These are the activations of a small neural network, seen along a few directions. Each row is one input.
In each table, some parts of the input vary, and every possible input appears once, in random order.
A made-up example of a description, with smaller parts first: one of 6 places along a line, together with either a single point or one of 9 places along a line or (one of 2 separate values, together with one of 8 places around a ring).
Shared parts are said once, and a part with two or three values counts as separate values.

Other details of the inputs vary at random and push rows far along two fixed directions, the same in every table; ignore that.

Rows:
r1: 58  -2  50  3  -63  -13  -47  -34  -24  -3  13  -26
r2: 10  -24  -47  -16  51  -48  -24  -21  -32  -61  -35  -11
r3: -33  11  -33  -15  0  15  64  35  30  30  -11  -12
r4: -16  -21  -43  -39  -17  22  -7  -8  -26  -47  18  12
r5: -37  44  -46  20  40  15  17  10  52  9  -14  10
r6: -29  -42  -39  -6  -24  -9  -22  -38  2  -33  14  -3
r7: 27  58  35  12  -40  4  13  1  3  79  -30  3
r8: -30  -46  -19  -19  -5  9  -40  21  -20  -39  32  6
r9: -4  -59  -6  22  -9  -11  5  38  -25  -48  36  6
r10: -47  62  -41  5  34  10  30  22  23  9  -5  8
r11: 8  -36  -27  1  -22  2  36  9  -30  -56  22  14
r12: -14  -19  -8  13  13  -15  5  -20  -20  -63  45  -15
r13: -20  -23  -57  3  -16  12  -31  -31  -4  -39  8  13
r14: -7  -55  -1  26  -7  9  11  18  -24  -60  22  -17
r15: 9  75  40  -11  -21  17  -13  -8  6  68  -30  21
r16: -8  -33  -9  19  -17  -21  11  0  -8  -65  32  -20
r17: -28  7  -12  1  59  11  63  41  31  27  26  6
r18: 8  46  65  -12  -20  0  -18  -10  33  70  -14  -23
r19: -11  -45  -7  15  20  -6  -2  18  -36  -46  49  12
r20: -22  -8  -11  8  29  7  69  60  42  25  13  1
r21: 25  57  69  -2  19  13  -30  36  20  54  -7  18
r22: 26  75  53  22  4  2  26  -8  -9  59  -11  26
r23: -35  26  -31  36  43  5  53  4  42  17  -5  14
r24: 82  -25  35  -9  -56  8  -38  -12  -38  21  23  0
r25: -52  46  -11  -4  46  2  16  22  51  -7  7  -24
r26: -47  21  -9  22  47  -7  53  -1  49  6  -1  9
r27: 22  -54  -35  1  26  -62  16  -11  -31  -56  -36  -12
r28: -11  -45  -43  -30  30  -47  -29  -27  -31  -44  -45  -11
r29: -28  -56  -20  -7  -13  21  -24  -2  -22  -32  21  -29
r30: 38  60  64  -5  10  16  37  2  -1  52  -10  27
r31: -13  -41  -1  19  23  14  5  -2  -36  -57  35  -11
r32: 10  22  68  -11  -13  11  -23  30  16  87  -12  3
r33: -49  -7  -7  11  16  22  40  45  39  28  -12  -43
r34: -35  8  -48  25  1  6  40  13  51  36  -21  -8
r35: -41  6  -8  28  16  -13  60  18  61  4  -14  6
r36: -61  26  -43  -5  0  8  36  13  20  43  -12  -4
r37: 79  -4  33  41  -55  -4  -27  -36  -26  -8  -5  31
r38: -40  -11  -37  -26  54  -47  25  5  25  33  -68  -26
r39: 25  38  52  11  -30  -5  0  -16  43  67  -33  -1
r40: 58  -3  30  -32  -61  16  -37  -35  -49  13  4  15
r41: -15  -22  -18  1  20  24  -30  4  -21  -65  25  -14
r42: -15  -8  -37  4  9  -3  -29  -29  2  -66  19  9
r43: -34  -21  -21  -20  -11  -2  -34  -18  -4  -55  29  -21
r44: 63  -28  53  6  -56  -2  -55  3  -43  14  16  0
r45: 1  -1  -44  -23  4  16  -4  -4  -27  -63  26  15
r46: 8  -22  -41  -18  17  13  -21  10  -15  -49  45  8
r47: 68  11  39  27  -61  -9  -14  -25  -56  -8  4  29
r48: -43  -8  -29  -26  21  19  33  38  40  51  10  -11
r49: -50  9  -47  9  7  11  23  1  49  42  -19  -2
r50: 64  -9  39  -34  -38  22  -64  -18  -34  9  21  20
r51: 51  29  43  -13  15  -48  4  -6  14  75  -87  -20
r52: 39  5  44  -11  -45  2  -71  -58  -13  -8  -5  21
r53: 6  40  78  -14  2  38  -27  13  22  60  -28  -9
r54: 90  -5  49  -4  22  -53  -29  -52  -59  -6  -44  6
Description of these inputs: one of 6 places around a ring, together with either a single point or one of 8 places around a ring.
- The inputs of r44 and r32 match in every part but the place on the ring of 6. If r24 is changed in the same way as r44 into r32, which row does it become? => r48
- The inputs of r37 and r13 match in every part but the place on the ring of 6. If r16 is changed in the same way as r37 into r13, which row does it become? => r43
- Change only the place on the ring of 8 in r46. List by row number the other rows that result. => r5, r10, r21, r25, r41, r42, r45
- A walk changes only the place on the ring of 6. It starts at r39 and steps to r6. List the rest of the walk in order. => r52, r42, r26, r35
- Change only the place on the ring of 6 in r36. List by row number the other rows that result. => r7, r10, r15, r22, r47

Rows:
r55: -85  14  -69  -5  57  -9  72  16  17  -27  -6  7
r56: 31  -42  -26  -3  -12  2  5  3  -22  -68  23  2
r57: 89  14  7  4  -65  7  -42  -13  -25  49  -31  44
r58: -26  76  20  -26  16  30  12  16  53  54  9  5
r59: 9  -53  -20  31  19  -30  -1  -23  -27  -63  17  23
r60: 8  -19  -43  10  -36  -20  -8  -24  -15  -65  15  -13
r61: -39  38  35  18  -10  22  36  25  33  68  -28  -14
r62: -8  -47  -19  -11  9  20  -33  10  -18  -64  57  18
r63: -21  -46  -35  -18  -17  -32  -39  -42  -26  -51  -16  -19
r64: -1  -74  -6  -5  -17  9  12  22  -39  -44  57  5
r65: 15  -58  -22  24  -11  -19  -10  6  -14  -68  14  1
r66: 10  -71  -18  -33  17  -24  -24  -2  -34  -50  7  -5
r67: -91  -21  -64  10  44  24  36  27  77  -27  27  -9
r68: -59  -11  -60  7  54  -9  58  78  26  -27  8  -19
r69: -34  -25  -36  10  -16  23  -48  -20  -20  -64  27  1
r70: -22  25  20  -2  39  -14  2  12  38  69  -60  -32
r71: 14  -32  -23  11  27  -25  -3  0  -57  -58  29  15
r72: -35  69  19  -1  6  19  5  1  69  54  0  -1
r73: -1  39  31  31  21  -16  25  51  46  48  -33  -12
r74: 25  -38  -26  1  17  -7  13  -25  -36  -63  27  22
r75: -1  55  15  22  36  -17  49  -13  53  51  -29  9
r76: -77  10  -69  -10  27  3  62  44  30  -31  -9  -13
r77: -64  -22  -56  5  84  -13  79  43  26  -26  9  15
r78: -31  45  37  -7  1  34  43  40  16  67  -19  -9
r79: -5  47  21  30  16  4  25  35  40  50  -42  -19
r80: -89  3  -71  27  59  -11  60  9  23  -30  -22  -3
r81: 9  -23  -34  10  24  -5  -4  -18  -63  -56  19  8
r82: -1  -27  -36  20  -27  -5  -18  -10  -32  -69  -8  -11
r83: -48  65  29  4  5  26  -3  8  62  51  -14  8
r84: -40  72  29  -21  14  37  4  23  46  51  -5  13
r85: 7  61  15  -5  45  -6  57  1  37  51  -19  14
r86: 67  37  57  -23  -31  26  -55  -31  -8  18  27  20
r87: 1  -14  -42  16  -7  -31  1  -54  -29  -62  19  8
r88: 58  27  64  -19  -64  12  -17  -27  -37  33  24  4
r89: -94  7  -71  21  47  -20  65  2  34  -28  -15  2
r90: 72  12  66  -15  -56  14  -13  -23  -28  34  25  5
r91: -5  -22  -35  14  -38  -14  -15  -18  -22  -68  0  -6
r92: 11  32  38  1  32  4  43  59  43  44  -25  8
r93: 58  17  51  -22  -37  -32  -55  -59  -14  29  -32  -13
r94: 9  -67  -83  -29  -26  -12  -47  -20  -31  -6  -18  16
r95: 6  -64  -13  -8  -27  18  16  3  -30  -45  55  -1
r96: 62  -20  89  21  -51  3  -25  -7  -19  33  14  12
r97: -5  75  14  -9  37  -10  53  -3  28  50  -21  13
r98: 2  -34  -40  -48  -7  -26  -23  -35  -36  -48  9  -21
r99: 45  42  64  -14  -29  41  -69  -17  -33  13  4  20
r100: 64  0  84  2  -41  8  -25  16  -51  36  27  6
r101: -3  -65  -26  -2  8  -45  -42  -11  -30  -44  -2  -24
r102: 15  -28  -35  5  -7  5  -12  11  -49  -61  16  -13
r103: -13  -64  -14  26  -28  -10  -6  13  -35  -39  47  -15
r104: -7  62  22  -3  16  17  34  41  24  41  -47  -5
r105: -29  30  35  28  -1  21  35  33  32  76  -14  -24
r106: 58  10  72  2  -46  27  -28  -2  -56  38  15  -3
r107: -81  -24  -72  -27  70  -7  36  38  15  -8  -19  -41
r108: 15  -47  -38  -44  0  -22  -20  -31  -28  -46  11  -20
r109: -11  28  14  -16  28  -22  19  -5  63  65  -48  -26
r110: -6  -53  -31  10  -43  -3  6  -25  -14  -42  46  -17
r111: 17  -12  -42  -15  -26  -9  0  -12  -32  -65  25  -6
r112: 0  -39  -25  -16  -3  30  -28  -8  -10  -64  56  12
r113: -14  67  22  3  46  6  41  12  10  45  -44  15
r114: 67  -4  23  0  -82  24  -34  -17  -34  73  -2  41
r115: 88  8  64  22  -43  -3  -28  -21  -1  6  -18  8
r116: 94  31  50  -10  -39  -2  -21  -20  -19  10  -5  8
r117: -11  -38  -33  -43  -9  -21  -31  -29  -44  -51  -7  -14
r118: -37  49  37  -14  -10  25  47  31  26  68  -10  -3
r119: 7  -71  -26  -10  -2  -23  -26  -33  -9  -50  -3  -19
r120: 37  16  72  11  -77  7  -32  -34  -27  30  -1  5
r121: 52  21  73  19  -25  7  -77  -10  -11  20  17  13
r122: -101  -13  -69  7  6  0  74  22  48  -6  26  -32
r123: -10  -32  -23  -5  8  14  -44  18  -31  -59  59  5
r124: -17  -53  -21  13  -1  9  -40  -5  -1  -64  47  11
r125: -1  19  29  -35  42  -1  30  21  49  60  -41  -14
r126: 50  9  58  -10  -27  -18  -66  -44  -29  25  -56  -9
r127: -93  -5  -79  3  38  15  36  17  75  -24  31  -16
r128: 67  -13  80  17  -60  12  -19  -24  -10  31  13  5
r129: -11  52  22  37  46  -7  33  5  26  54  -39  2
r130: 73  19  68  36  -5  -32  -36  -28  -36  16  -12  24
r131: 6  50  14  16  6  -7  40  17  65  46  -33  -13
r132: -23  41  21  -35  38  -1  13  19  21  59  -64  -19
r133: 4  46  -27  8  18  4  33  10  31  92  -46  50
r134: 55  35  63  -5  -20  39  -71  -10  -34  22  17  11
r135: 16  -45  -27  28  8  -18  5  -41  -19  -63  17  15
r136: -82  -55  -58  -6  66  -31  39  33  53  -13  -21  -26
r137: -32  53  27  20  25  33  -8  23  51  59  -10  -8
r138: 63  18  12  -6  -59  37  -75  -25  -14  60  1  55
r139: 6  -57  -24  -27  16  -32  -34  4  -47  -44  7  -19
- The inputs of r86 and r90 match in every part but one. If r83 is changed in the same way as r86 into r90, which row does it become? => r120
- The inputs of r116 and r108 match in every part but one. If r60 is changed in the same way as r116 into r108, which row does it become? => r93
- Describe the family of inputs behind these rows. => one of 5 separate values, together with either a single point or (one of 2 separate values, together with one of 8 places around a ring)
- Change only the choice among 2 separate values in r131. List by row number the other rows that result. => r116
